Each row below holds a small network's activations on one input, seen along a few directions.
In each table, some parts of the input vary, and every possible input appears once, in random order.
A made-up example of a description, with smaller parts first: ring(8) and (point or line(9) or (values(3) and line(6))).
Shared parts are said once, and a part with two or three values counts as separate values.
In the rows, 128 means zero.

Other details of the inputs vary at random and push rows far along three fixed directions, the same in every table; ignore that.

Table:
row 1: [131 108 157  87 148 170 137 144 125 167 144 107]
row 2: [ 91 151 138 100 147 115 119  81 102 142 120 133]
row 3: [ 65 143 109 142 137  65 143 133 131  36 200 136]
row 4: [120 112 187 103 155 207 102 131 135 129  98 142]
row 5: [193 131 127 179  92 128  96 104 108 128  70 122]
row 6: [204 132  93 175  87 152  95 119 131 145  62 138]
row 7: [209 107 103 186  76 142 119 193 140 137 101 101]
row 8: [150 144 117 143 138 169  70  93 146 110  64 178]
row 9: [135 163  95 168 105  59 141 103 112  87 141 129]
row 10: [102 113 160  85 142 154 144 138 118 161 133 111]
row 11: [111 113 160  85 146 146 141 128 124 155 133 104]
row 12: [ 81 161 117 133 128  59 158 117 121 105 177 120]
row 13: [142 121  62 220 105  60 146 198 157  44 161 148]
row 14: [199 105 102 185  66 140 117 208 136 144  95 114]
row 15: [ 90 122 130  91 159 152 100  85 138  96 138 166]
row 16: [114 121 142 101 134 113 148 128 126 133 140 111]
row 17: [ 99 128 119 108 129  87 167 167 135 126 186 123]
row 18: [205 110 106 179  77 113 128 165 133 120 111 124]
row 19: [122 143 135  96 148 149 120  52 111 147  92 142]
row 20: [ 96 109 155 117 177 162 117 100 128 114 111 154]
row 21: [107 148 146  99 154 122 103  56 108 148 101 131]
row 22: [154 134 120 133 111 129 107  77 112 137  57 153]
row 23: [ 93 136 104 113 132  95 163 179 143 131 185 111]
row 24: [160 139  91 151 111 110 126 136 141 126 120 124]
row 25: [128  97 166 105 132 154 161 178 127 150 159  79]
row 26: [104 159 105  96 156 132 123  75 132 148 128 140]
row 27: [111 136 122 111 136 147 134 134 140 162 136 120]
row 28: [168 133 114 127 117 124  95  74 127 143  69 158]
row 29: [136 100 158 106 130 176 151 184 127 168 163  95]
row 30: [ 68 138  82 127 140  80 147 155 158  50 209 141]
row 31: [125 102 160 108 126 168 148 180 133 173 157 103]
row 32: [125 112 155  84 142 176 119 130 119 180 115 129]
row 33: [100 149 109 110 142  69 169 106 124  97 163 123]
row 34: [180 127 112 167  91 120 127 110 122 118  88 132]
row 35: [111 126 166 101 152 150 131 124 108 154 144  93]
row 36: [117  86 154 130 159 171 126 174 140 122 149 137]
row 37: [ 85 117 143  97 156 155 112  90 131  90 131 150]
row 38: [112 125 145 112 127 137 148 124 123 146 129 118]
row 39: [178  95 131 153  93 160 124 213 142 161 122  89]
row 40: [142 106 156 131 108 160 142 156 126 158 117 106]
row 41: [108 151 146 111 144 143 105  57 105 157  94 135]
row 42: [144 140 117 163  98  90 122 127 109 118 111 128]
row 43: [ 95 150 103 101 143  58 154 106 137 109 171 142]
row 44: [149 152 102 136 116 114 103  53 128 138  75 176]
row 45: [110 145 137 123 137 117 136 106 107 131 148 113]
row 46: [ 60 138 120 149 170  66 153 136 126  59 193 141]
row 47: [100 144 116  86 159 124 120  93 139 154 130 131]
row 48: [133  91 180 123 136 194 127 220 150 125 158 120]
row 49: [122  97 200 140 135 193 123 221 132 123 156  97]
row 50: [179 132  98 206  66  53 133 163 120  86 123 113]
row 51: [150 150  98 133 122 107 118  70 126 126 105 160]
row 52: [142 161  87 140 120 121  98  60 136 144  72 165]
Description of these inputs: line(4) and (values(3) or (values(2) and ring(5))).
Changing only the line(4) part turns row 39 into row 28. The same change can be made to row 27. Which row results?
> row 31
Changing only the line(4) part turns row 5 into row 25. The same change can be made to row 45. Which row results?
> row 34
Which other rows does row 24 become when the values(2) part takes its other values? List them by row number.
> row 7
Which other rows does row 48 become when the values(3) part takes its other values? List them by row number.
> row 15, row 36

Table:
row 53: [146 129  97 139 103 103 127 146 139 129 115 147]
row 54: [ 78 109 127 143 139 141 151 178 150  88 187 128]
row 55: [122 147  93 108 120 100 123 114 141 122 132 141]
row 56: [164 127 128 124 103 139 121 112 123 131  86 148]
row 57: [160 112 124 147  92 100 130 129 127 114 100 145]
row 58: [124 117 166 101 164 181  92  60 100 169  92 113]
row 59: [159 129  97 147 128 112 108 107 135 144  77 161]
row 60: [105 115 163  75 150 178 141 131 137 179 137 126]
row 61: [170  99 111 140 122 155 118 158 135 153 120 110]
row 62: [110 147 132 132 123 105 148 129 114 123 136 128]
row 63: [117 125 128  97 129 106 138 104 131 112 144 122]
row 64: [157 128  94 146  89 104 128 161 141 123 122 137]
row 65: [ 90 135 143 123 156 104 168 150 115 133 165 113]
row 66: [118 120 165  61 149 176  97  61 117 162  88 136]
row 67: [134 116 178 103 124 181  96 112 108 166  97 104]
row 68: [113 134 116 150 138 101 139 164 125 144 144 117]
row 69: [ 82 127 102 135 148 139 105 117 141  96 131 158]
row 70: [128 135 110 113 121 115 151 133 146 121 159 121]
row 71: [127 167 101 118 134 126  86  56 120 143  93 143]
row 72: [127 144 100 109 154 106 139  61 121 111 122 145]
row 73: [133 118 165 116 123 189 125 159 129 174 141  84]
row 74: [166  88 180 152  93 174 115 182 111 163 100  96]
row 75: [163 107 168 131 107 194 118 165 114 163 112  84]
row 76: [160  84 181 142 133 220 106 195 139 119 103 111]
row 77: [110 174 102 133 118  85 132  88 127 115 129 147]
row 78: [ 90  98 152 126 149 177 138 162 129 100 158 127]
row 79: [138 117 106 136 128 114 161 152 143 123 169 111]
row 80: [ 89 111 139  81 169 113 162 122 125 123 187 104]
row 81: [103 130 148 113 168 140  94  80 139  82 104 156]
row 82: [169  89 132 173  85  91 161 209 135 108 139 112]
row 83: [103 143 136 126 159 127 112 109 126  76 147 175]
row 84: [112 145 134 128 160 153  93  89 142 103 124 181]
row 85: [176 129 123 178  68 117 131 175 120 110 118 105]
row 86: [122 145 109 146 112 100 125 149 126 134 131 130]
row 87: [116 146 123 144 144 106 141 119 126 141 127 133]
row 88: [115 112 156  65 165 183 134 104 120 161 132 112]
row 89: [118 108 179  99 134 174 121 142 113 160 141  80]
row 90: [171  97 156 122  97 191 124 178 141 168 118 104]
row 91: [118 147 107 136 109 102 131 162 130 127 157 105]
row 92: [143 118 119 149 122  95 162 154 130 117 133 136]
row 93: [108 166 109 129 116  93 137 112 130 116 152 127]
row 94: [107 176 101 139 141  85 123  53 123 125  98 166]
row 95: [112 155  94 125 139 103 118  97 123 129 140 123]
row 96: [118 128 139 146 124  94 136 129 111 123 123 124]
row 97: [136 133 101 122 128 113 145 114 142 121 147 127]
row 98: [147 137 109 120 114 114 137 107 129 109 121 132]
row 99: [138 106 125 123 116 106 146 142 129 110 154 108]
row 100: [119 156 122 109 153 133 111  48 104 134 104 134]
row 101: [124 137 116 123 134 107 146 113 141 134 124 152]
row 102: [117 151 115 105 134 100 137  73 123 118 105 166]
row 103: [111 110 151 144 138 121 121 170 132  72 173 142]
row 104: [ 89 123 141  87 131  92 165 147 130 112 180 119]
row 105: [142 138  97 152 128  82 146 110 144 120 115 159]
row 106: [104 119 161 106 153 174 119 155 121 190 127 107]
row 107: [ 86 122 164  84 163 144 134 113 110 148 165  88]
row 108: [171 112 122 159 115 100 118 103 123 123  74 156]
row 109: [ 97 138 129  98 152  99 164 116 127 123 146 144]
row 110: [105 150  96 127 152 106 123  98 122 133 148 121]
row 111: [152 131 102 117 115 135 108 115 139 138 109 132]
row 112: [ 76 146 127  77 147 107 168 126 144 131 183 133]
row 113: [115 119  91 125 122  80 175 204 149 108 217  92]
row 114: [129 115 161 111 155 186 126 124 106 166 127  92]
row 115: [170 128 119 192  71 115 137 181 132 128 119 120]
row 116: [118 114 120 154 132 133 122 202 161  84 152 120]
row 117: [224 121 105 183  55 128 104 129 128 110  57 144]
row 118: [209 116  89 191  77 117  99 141 138 135  52 157]
row 119: [156 167  93 149 104 115  74  62 117 138  53 166]
row 120: [189 122 113 197 100 157  81 130 156  82  58 161]
row 121: [124 111 158 119 149 186 136 157 123 176 155  80]
row 122: [136 121 137 169 104 102 171 209 120 118 159  97]
row 123: [133 114 182 106 123 180  99 116 106 170  92 112]
row 124: [118 120 174 108 164 166  97  70 101 177  75 134]
row 125: [101 140 110 138 154 116  99 135 144  87 156 170]
row 126: [ 85 104 132 139 139 125 130 133 129  72 156 140]
row 127: [ 93 164 105 118 147  92 147  91 127 119 170 120]
row 128: [121 151 127 132 111 107 137 122 114 118 127 128]
Changing only one part turns row 63 into row 111. The same change can be made to row 74. Which row results?
> row 86
Changing only one part turns row 79 into row 61. The same change can be made to row 105. Which row results?
> row 59
What do these inputs look like to the network?
> line(4) and (values(3) or (values(2) and line(8)))
Which other rows does row 67 become when the values(2) part takes its other values? List them by row number.
> row 66
Which other rows does row 73 become when the values(2) part takes its other values? List them by row number.
> row 70
Start at row 99 and move only the line(4) part, one step at a time. The first step leads to row 88. Which rows follow, in order?
> row 97, row 113

Table:
row 129: [121 145 128 122 138 124 117  91 120 134 110 140]
row 130: [132 123 127 131 120 133 128 136 133 121 123 133]
row 131: [142 120 118 147 109 117 130 155 136 111 129 129]
row 132: [144 136 120 141 115 116 112 102 122 125  96 145]
row 133: [119 137 127 127 133 119 123 111 121 132 123 132]
row 134: [159 115 128 133 110 144 117 131 126 140 103 122]
row 135: [112 136 111 139 124  85 141 135 133  85 160 135]
row 136: [135 115 149 111 132 169 123 132 127 165 119 117]
row 137: [156 116 130 137 109 140 118 136 129 141 104 123]
row 138: [121 123 134 125 133 135 133 147 129 144 139 114]
row 139: [109 116 133 121 135 133 148 166 139 118 171 117]
row 140: [ 48 157 109  89 182  51 178  82 130  86 189 151]
row 141: [152 108 138 126 119 159 123 150 127 154 121 111]
row 142: [151 117 138 120 126 162 118 130 126 156 111 120]
row 143: [148 119 136 118 122 159 116 113 124 149  99 125]
row 144: [105 125 123 133 136 109 153 173 140 102 181 111]
row 145: [133 141 128 124 127 131 110  80 120 134  90 149]
row 146: [ 90 136 126 123 144 104 149 137 130  99 175 123]
row 147: [137 126 133 122 124 145 119 116 128 144 103 134]
row 148: [ 60 152  99 107 168  34 179 102 133  75 195 147]
row 149: [136 115 143 116 132 164 125 134 123 157 121 108]
row 150: [146 120 136 125 127 154 120 131 124 151 114 113]
row 151: [146 111 141 126 120 155 124 150 129 156 123 114]
row 152: [142 135 134 123 124 142 107  82 119 142  86 142]
row 153: [157 124 129 126 118 148 112 111 125 143  94 130]
row 154: [154 139 126 134 118 132 103  82 120 136  79 146]
row 155: [ 98 141 118 130 140  93 146 134 132  92 171 128]
row 156: [145 126 129 132 121 135 116 113 118 137 108 123]
row 157: [137 115 130 137 120 137 131 164 132 136 137 120]
row 158: [149 122 125 139 111 131 120 135 130 134 106 131]
row 159: [131 139 124 133 123 123 116  99 122 122 104 147]
row 160: [123 134 140 113 138 145 117  92 118 149 108 129]
row 161: [119 143 123 132 134 114 125 113 123 121 126 136]
row 162: [108 127 142 108 146 148 133 129 127 153 137 117]
row 163: [121 117 125 141 124 119 144 178 136 116 161 110]
row 164: [114 141 121 133 134 108 130 121 127 108 138 135]
row 165: [120 126 126 134 131 124 138 157 135 119 150 118]
row 166: [108 142 136 111 146 133 121  91 119 141 118 136]
row 167: [158 128 123 137 112 131 107  99 119 131  89 136]
row 168: [124 120 147 112 138 159 128 132 125 160 128 111]
row 169: [146 120 141 121 127 158 119 130 128 158 112 122]
row 170: [148 129 121 142 114 127 119 131 131 125 107 138]
row 171: [117 114 124 135 126 116 151 183 141 108 178 114]
row 172: [153 130 125 139 111 127 109 103 121 133  92 137]
row 173: [136 115 139 128 125 146 128 149 128 151 130 108]
row 174: [141 135 115 149 112 107 119 119 124 112 111 142]
row 175: [123 121 116 140 118 102 145 165 140  96 163 123]
row 176: [124 116 136 123 130 147 134 153 134 134 141 123]
row 177: [115 124 125 126 128 119 142 148 138 107 156 126]
row 178: [116 134 122 136 129 109 132 133 124 118 140 128]
row 179: [124 139 122 132 125 117 122 104 126 111 117 145]
row 180: [148 111 135 133 119 151 125 151 125 149 124 105]
row 181: [133 113 127 138 119 131 136 170 136 124 146 120]
row 182: [134 143 115 141 121 106 118 103 127 104 112 150]
row 183: [109 123 137 119 140 140 139 151 129 139 149 114]
row 184: [104 136 129 124 139 118 134 122 126 115 144 130]
row 185: [137 123 131 132 125 141 126 145 131 138 126 128]
row 186: [113 145 113 133 131  91 134 113 132  89 147 143]
row 187: [135 130 137 117 133 150 114  92 115 146 102 127]
row 188: [110 120 134 125 136 135 143 160 134 126 156 113]
row 189: [120 130 118 132 127 107 140 144 139 100 153 131]
row 190: [138 124 128 132 119 138 123 132 129 132 113 133]
row 191: [158 137 124 131 119 137 101  77 118 134  77 144]
row 192: [126 118 139 121 131 152 130 147 130 145 133 123]
row 193: [105 139 121 126 134 103 137 115 130  96 150 139]
row 194: [106 138 131 121 141 124 129 113 121 127 133 132]
row 195: [144 121 139 121 121 154 118 118 127 151 101 127]
row 196: [ 57 162 101  97 178  40 173  78 131  79 183 156]
row 197: [148 133 131 122 123 146 105  78 116 140  82 140]
row 198: [148 131 125 133 118 135 115 115 129 137  96 139]
row 199: [116 123 125 128 133 120 145 162 140 110 167 122]
row 200: [133 122 128 132 126 135 130 150 135 126 135 128]
row 201: [124 121 144 110 137 159 126 129 128 158 124 124]
row 202: [ 96 133 117 136 134  87 153 156 133  88 185 119]
row 203: [149 121 120 148 107 123 125 150 132 122 117 130]
row 204: [ 98 119 131 126 138 121 157 177 139 110 186 106]
row 205: [133 134 114 147 114 100 125 125 129 100 125 141]
row 206: [134 130 132 129 126 130 119 112 120 140 114 125]
row 207: [135 117 136 126 125 145 127 147 130 149 127 121]
row 208: [141 128 120 139 117 122 124 135 134 114 119 137]
row 209: [112 133 120 138 128 102 138 142 128 105 152 126]
row 210: [136 126 136 121 131 149 121 128 129 151 116 129]
row 211: [135 124 139 122 132 149 123 129 127 153 120 116]
row 212: [106 116 122 140 128 105 159 193 141 100 192 103]
row 213: [146 135 130 126 128 140 109  92 117 140  95 132]
row 214: [141 112 146 111 131 173 122 133 124 163 118 114]
row 215: [145 145 120 136 121 122 105  81 121 128  83 153]
row 216: [121 120 129 136 127 126 140 167 131 130 152 112]
row 217: [155 125 131 130 116 144 113 116 128 144  94 131]
row 218: [121 128 129 130 134 130 134 149 130 132 142 119]
row 219: [136 138 133 124 132 135 112  92 119 142 101 134]
row 220: [143 143 116 144 117 113 112  99 123 115  98 151]
row 221: [121 131 134 119 139 139 127 127 128 146 128 122]
What do these inputs look like to the network?
> values(3) and (point or (ring(5) and line(6)))
Changing only the values(3) part turns row 176 into row 181. The same change can be made to row 146. Which row results?
> row 202
Which other rows does row 214 become when the values(3) part takes its other values? List them by row number.
> row 141, row 142
Which other rows does row 152 become when the line(6) part takes its other values? List them by row number.
> row 145, row 159, row 179, row 193, row 197
Which other rows does row 134 become when the ring(5) part takes its other values? List them by row number.
> row 141, row 156, row 167, row 180
Which other rows does row 168 become when the line(6) part takes its other values? List them by row number.
> row 149, row 162, row 183, row 188, row 204
